Each row below holds a small network's activations on one input, seen along a few directions.
Each table varies a few parts of the input and shows all the possible inputs, shuffled.
Descriptions start from the smaller parts, as in this example, which fits no table here: values(3) and (point or ring(9) or (line(4) and ring(5))).
Shared parts are said once, and a part with two or three values counts as separate values.

Rows:
R1: [ 66 -20  44  -4  13 -56   2 -41 -41  -3  32]
R2: [  2  -9  -6  -6 -11  31 -14  99  24   0 -69]
R3: [ 41 -23  20  -1 -47   2  43 -13 -61 -42 -45]
R4: [-27  11   5  23 -42 -28  -1 -86 -55  -4 -24]
R5: [ 20   4   7 -15  46 -45 -39  72  50  24  32]
R6: [ -5 -12   0   1   5  22 -66  69  41   6  66]
R7: [-12 -18  16  22 -38 -42  28 -20 -81 -10 -36]
R8: [ 28 -41 -10 -46 -26  37  -4 -69 -45 -36  37]
R9: [ 10  34  22  -2 -48 -27  26 -95 -11   4  -7]
R10: [-18 -18 -36 -53  13  65 -59  43  36  18  23]
R11: [ -8  13  10 -39  31  87 -29  66  20   0 -40]
R12: [ 38 -39  26   5 -25  -3 -13 -49 -45 -30  69]
R13: [-18 -26 -94 103  82  21  45  24  76  25  13]
R14: [-58  43   4 -21  -2 -17  -5  15  99  25 -18]
R15: [ 13 -54 -39  92  29  13 109 -81 -24  31  37]
R16: [ 56  60  29 -11 -11 -42  29 -59 -36  -1  22]
R17: [-94  26 -14  10   3 -15 -47  26  43  17 -43]
R18: [-65  -1 -12  14   0 -24 -28  95   4  16 -55]
R19: [ 35  -6  32 -36  -7  53  25 -46 -61 -60 -17]
R20: [ -3  74  -4 -35  34 -33  -2  51  68  18  20]
The inputs of R7 and R18 match in every part but one. If R16 is changed in the same way as R7 into R18, which row does it become?
Answer: R20
What is each input in this table made of?
Answer: values(2) and (point or ring(9))

Rows:
R21: [  1 -25 -37  27  24  38  23  -8  27   7  15]
R22: [  4  22  20 -24 -15 -28 -24  22  28   4  13]
R23: [-21   7   9 -11 -32 -19 -10  29   3  -1 -44]
R24: [-37  33 -12  21  12 -22  13 -25  28  21 -11]
R25: [-39  28   6 -19 -17  -1 -12   3   1   1 -51]
R26: [-23 -28  -9  -3  -5  15 -29  34 -18  -2 -16]
R27: [-19  10  -8  33  -5 -37  19   5  30  22  -2]
R28: [ 17 -11  31   3 -44   6  22 -55 -85 -35 -29]
R29: [  4   0   3  -4   9   5   1  43 -10  -9 -38]
R30: [  4 -14  -2 -15  11   7 -45  25   4  -1  42]
R31: [ 29 -14  -6  43 -11 -23  60 -89 -45  -7  16]
R32: [ 58  -6  40 -30 -22 -17   6 -71 -50 -21  43]
R33: [-13  45  15 -34   0 -13 -30  -8  24   9   7]
R34: [ 31  15  13 -22  27  -4 -11  38  14  -2  16]
R35: [ -3 -21 -14 -11  -4  62   3  18  -1  -9 -22]
R36: [ 20  -9  -9 -29  13  48 -10  12  22 -10  35]
R37: [-21 -30 -29  39  23  -4  -5   7  10  16  24]
R38: [  8   1 -13  37  36 -12  30  18  17  17   1]
The inputs of R35 and R36 match in every part but one. If R26 is changed in the same way as R35 into R36, which row does it become?
Answer: R30
What is each input in this table made of?
Answer: values(3) and (point or line(5))
Which other rows does R25 become when the values(3) part takes its other values? List them by row number.
Answer: R24, R33
Which other rows does R21 become when the line(5) part takes its other values? List them by row number.
Answer: R24, R27, R37, R38

Rows:
R39: [ -2  26 -20  57  33 -31  15  29  42  26  31]
R40: [  5 -36   2  31 -48 -26  -8 -94 -62 -15  27]
R41: [-22 -19 -36  54  30  32   8  50   6   6 -15]
R42: [ 22 -27  24   0  -8 -28   8 -82 -95   3  40]
R43: [-19   8  16  -5 -21  13 -29  66 -17 -16 -51]
R44: [ -1  53  34  -3 -15 -50 -25  41  15   5  -6]
R45: [  61   14   26   -2  -19   -1   59 -102  -64  -28  -26]
R46: [-13  15   1 -36  20  14 -33  13  66  15  27]
R47: [  3 -21   5  22 -61  -3  45 -88 -34 -35  14]
R48: [-20   8 -32 -49  12  34 -28  24  42  12   8]
R49: [ 12  40   9 -14  14  10 -35  25  52   6  48]
R50: [ -9   0  -5 -19  10  72 -42  49  20 -12   6]
R51: [104 -73  19 -21   2   8  13  25 -29 -27  52]
R52: [-23  23  28 -26 -11 -49 -23  29  30  12 -32]
R53: [-28  17  -5 -37 -20 -26 -17  42   7  10 -51]
R54: [-35 -23 -34  42  43  17   9  32  28  19 -18]
R55: [ 25  -3  19  14 -55   9  76 -90 -45  -6 -13]
R56: [-23  -2  -8 -32  21  57 -41  30  37   0   6]
R57: [ 50  10  27 -12  12 -14  41 -89 -90 -39  16]
R58: [-24  -2 -25  35  41 -27  17  14  61  34   4]
R59: [-34   4  17 -20 -10  -4 -29  49  -1  -2 -53]
R60: [-29 -10 -61  20  32  -6  21  28  33  32 -13]
What is each input in this table made of?
Answer: point or ring(6) or (values(3) and line(5))
Which other rows does R54 become when the values(3) part takes its other values? List them by row number.
Answer: R56, R59
Start at R45 and move only the ring(6) part, one step at a time. The first step leads to R57. Which rows follow, in order?
Answer: R42, R40, R47, R55

Rows:
R61: [ -8 -53 -22  38  75  14 -38  79   4   8  70]
R62: [ -6 -17 -34  -2  41  54  -4  39 107 -12  33]
R63: [ 36 -45   5  -5   5  40  -2 -75 -29   2  49]
R64: [ -8  17 -22  22 -11 -66  12  56  75  66   4]
R65: [ 95   0  11  34   2  25  34 -19 -37 -37  37]
R66: [ 67 -37 -40 -20  18  17  30 -56 -31 -20  39]
R67: [ 14  19 -15 -15   5 -70  42 -72 -24  -3  10]
R68: [  1  10  55 -97 -60  16 -79  70 -44 -42 -73]
R69: [-79  44 -32 -16  25  66 -25  38  29  15 -77]
R70: [-17   9  25  -1 -10 -53  14 -90 -18  13  22]
R71: [ 17 -53 -43   9  21  18  14  77  70  27  53]
R72: [-58  -3 -23  23   2  32   3  46  77 -13 -84]
R73: [ 15 -24  31  20   0   1  58 -28 -68  -6 -60]
R74: [-44 -20  -1  23 -82  21   0 -73 -47 -22 -12]
R75: [ 25  17  23  46 -41  14  61  -4 -69 -33 -36]
R76: [-31  25 -36 -38  65  95 -22  37  51  20  48]
R77: [-35 -35   8   6 -36  15  22 -71 -61  -2 -34]
R78: [-54  96 -14 -26  40  -1 -32  16  67  49  -8]
R79: [  60   -6   51 -116  -23   47  -91   64  -10  -35   27]
R80: [ -1 -22 -36  -8 -23  -3  52 -51 -67 -19 -46]
R81: [-52 -31 -25  57  35 -14 -44  84 -24   7 -44]
R82: [-32  50 -13  14  18 -33  -6  20 112  22 -16]
R83: [ 24 -33  -2  10 -41  45 -20 -77 -16 -14  64]
R84: [  10   57   83 -112  -45  -54  -74   53    1  -20    1]
R85: [ 29  15  43   9  28 -69  52 -49 -27   7  -3]
R86: [-36 -39 -39  34 -21  -7  19  85  36  30 -60]
R87: [-28  20  -9  48  44 -69 -46  58  14  39  18]
R88: [-26  20  17  16 -57 -42 -10 -92  -7  -3  41]
R89: [ 41  55  36  38 -11 -56  48 -28 -28 -20  17]
R90: [ 80 -37  19   8  37  21  33 -36 -37  -4  21]
What is each input in this table made of?
Answer: values(3) and (point or line(4) or line(5))
The inputs of R80 and R67 match in every part but the values(3) part. If R74 is changed in the same way as R80 into R67, which row does it become?
Answer: R88
Which other rows does R63 become when the line(5) part takes its other values? List them by row number.
Answer: R65, R66, R83, R90

Rows:
R91: [  7  78  19  16  19 -52 -45  36  53  14  30]
R92: [-28 -41  11   3  -3  -4 -46  76  14  14 -70]
R93: [-38  21  -9 -26 -18 -77 -20  74   6  21 -18]
R94: [117 -26  50 -40 -34  27  33  -4 -64 -32  34]
R95: [-52 -12 -18  30   8  76 -22  91  23 -21 -27]
R96: [  6 -75 -46  98  -2 -21  46 -86  -2  21  91]
R97: [-16   6 -76 -33  32  74 -25  45  63  24  11]
R98: [ -8   7  15 -44  65  13 -24  28  90  27  44]
R99: [-17  36  31 -30 -91 -16  28 -75   6 -26 -56]
R100: [  4   6 -41  92  59 -26 116 -46 -11  21 -43]
R101: [ 47 -25  20 -45  -4   3 -28 -62 -84 -70  14]
R102: [-23  24  43 -22 -30   2 -12 -76 -94   8  -9]
What is each input in this table made of?
Answer: values(2) or line(4) or ring(6)
